A small network was trained on made-up records. Each row is its average activation on records with the value named, seen along a few directions.
Related values have similar rows: they may be neighbours, one step apart, or belong to one group.
Strong random noise was added to every row along 7 fixed directions; ignore it. To show where, here is one row again and again, with new noise each time:
[ -66 -254   20 -115 -355 -126  -72  -84  114 -737  423  247 -323   25
  -94  -13   80 -369]
[   2   81   62  102 -158 -166  297  -66  131 -456 -145  519 -330  323
 -119  240  600 -274]
[-115  -17   31 -247 -346  230   69  -60    6  551   19 -464  302  344
 -474 -431 -226  292]
[  57 -270   87  -14 -214   87 -243 -125   39 -525  126  262 -203  -11
 -107 -247 -139 -506]
[ -95  -10 -216  152  172  340 -327 -310  347 -185 -173 -113  185 -424
 -175 -171 -292 -187]
[ 428  269 -197  -44 -117  406  417  -45  370 -159    2 -132  312  522
 -210  272    8   78]
[ 581  -54  101 -200 -353  504  140   47   31   14   89 -137  292  693
 -252 -271 -412 -180]
[-366  -84 -351  375  406   95 -301 -100 -209 -206  -52  182 -381 -462
   76   18  383  -87]
[ 174  209 -103   14  -47  233  146 -193  570 -184 -134  -60  307   73
 -206  131  -67  -65]


Values of BIRAR:
kogup: [-121 -307  -35    9  227 -276  -47  -39 -113 -153  153  169  -21 -397
  210  -38  167   82]
dokap: [-144 -168  905  -75 -256 -557 -319 -254  552  260 -548  565  -42 -215
  135 -399 -429 -579]
zeku: [-296  263  318 -295 -229   10  264 -250  -19  557 -537 -237  141  302
 -640 -230  -93  234]
vom: [ 183  367  408  -70  187 -187   22  179  605  783 -508 -259  604 -321
  300  207   -6  339]
zegov: [-287 -185 -213  -14    2 -125 -184  143 -100 -130  550 -103 -199 -294
  116   -6  142   27]
piroz: [ -83 -154   78  -75 -262 -325  -40  179   89   52  263 -281 -183 -276
  -15   20 -344  107]
fali: [-134  115  -99  197 -142  -49  237 -242 -586 -484 -188  134 -276  661
 -243   21  292  -29]
fefip: [ 111  135  -66  249  145   41  -25  143 -378   62 -192  408   -4   49
  123  130  226  123]
bago: [ 399  212  105   78  596    7 -146  298 -106  286 -115  207  -39   26
  240  148 -101 -226]
kavez: [ 160 -365 -124 -129 -408  138   21   38 -520 -496  212  -21 -399  492
 -318 -163 -374  -39]
rofi: [ 310  -53  173  -60   45  142 -163 -141  427 -142 -191   16  286  -38
  -61   -9 -417 -237]
mag: [   4 -259  183 -271 -397   68 -122 -179 -584 -204   91  -39 -194  430
 -181 -409 -165 -255]
pav: [  45   35 -199   34 -287  246  245 -108 -359 -721  127  219 -287  362
 -300  342   79  -10]
seni: [-118   81  -19   53  321  -25 -232  198  180  -36  -58 -102  212 -574
  496   30  -68   27]
birak: [-256 -164 -130   53 -107 -330  167 -164  -17 -272  -42  176 -160  -58
  204  281   -4 -257]
furuk: [-254   21 -309 -184  -52   -5  -77   -8   96   52  296 -279   70 -502
   26 -178 -106   85]
lon: [  42  -70   30 -345 -231  -78  434 -130   14 -163  242 -243   62  181
  -77  187    0  237]
BIRAR is arranged as a star with 8 arms.
Name the neighbours of bago, in listed order. -> zeku
Name the neighbours of seni, in listed order. -> vom
Name the neighbours of kavez, in listed order. -> piroz, rofi
Name the neighbours of furuk, in listed order. -> zegov
Name the neighbours of birak, in listed order. -> dokap

Values of RUS:
fivo: [  60 -140   66   60  -47  -82 -120  -45  221 -272   51  305  -70 -241
  -13  -93  -18 -203]
niber: [-136 -460  336  -20 -167 -138 -410 -133 -104  101  -89    3  121 -298
  125 -673 -677 -327]
pidug: [-879   12  -58   82  149 -190  -51 -379 -305  162 -752  222 -574 -101
 -410 -158  249   -9]
nazu: [ 472  -30   85  132  265  627 -206   -8 -253  289 -148   94  237  100
  254 -325 -202 -186]
tuf: [ 395  210  211  -69 -102   54  439   18   25 -321 -168  128   77  540
  -95  263   57 -198]
dabu: [-153  -18   24   94  223    2 -259  103  -53  142 -219  267   27 -290
  127 -104  166 -155]
nit: [-502 -175  -33   96   98 -271 -592  -51   18 -385  496 -143 -230 -922
  315   73 -126  142]
rakor: [ 175  -42 -280   30  -82   45 -102  325   28  133  395 -114  -47 -111
  230   60  -54   56]
bafu: [  94  -25  -33   16  -12   67   10   51  -48 -310 -182  111 -168  211
   17  -24  268 -300]
zev: [-163   84  -80 -136   34  -34  175  -36 -127  164    3 -279   21  -94
 -207  154   44  353]
dide: [-135  190 -149   82  105   10    3  -73  313  284 -135 -261  183  -11
 -266   29   69  251]
zopu: [ 134  -75   44  147    6   72   32   41  -70  290 -173   28  -15  108
 -176 -123   72  -52]
tum: [ 335 -156  286   78  149  -82 -388  116  217  347   16   26  363 -313
  569 -203 -539 -220]
rodi: [ 108  117   93 -227    0   28   85  113  247   77  315 -292  246    1
   50  172 -342  167]
bopib: [528 472 -69  41 159  65 353 -38 426  53 -39 -33 469 282  42 303 210 142]
RUS is arranged as 3 separate groups.
Which other values are in the same group as rodi? Give them in the order they are listed. -> pidug, tuf, nit, zev
Which other values are in the same group as niber? Give them in the order they are listed. -> tum
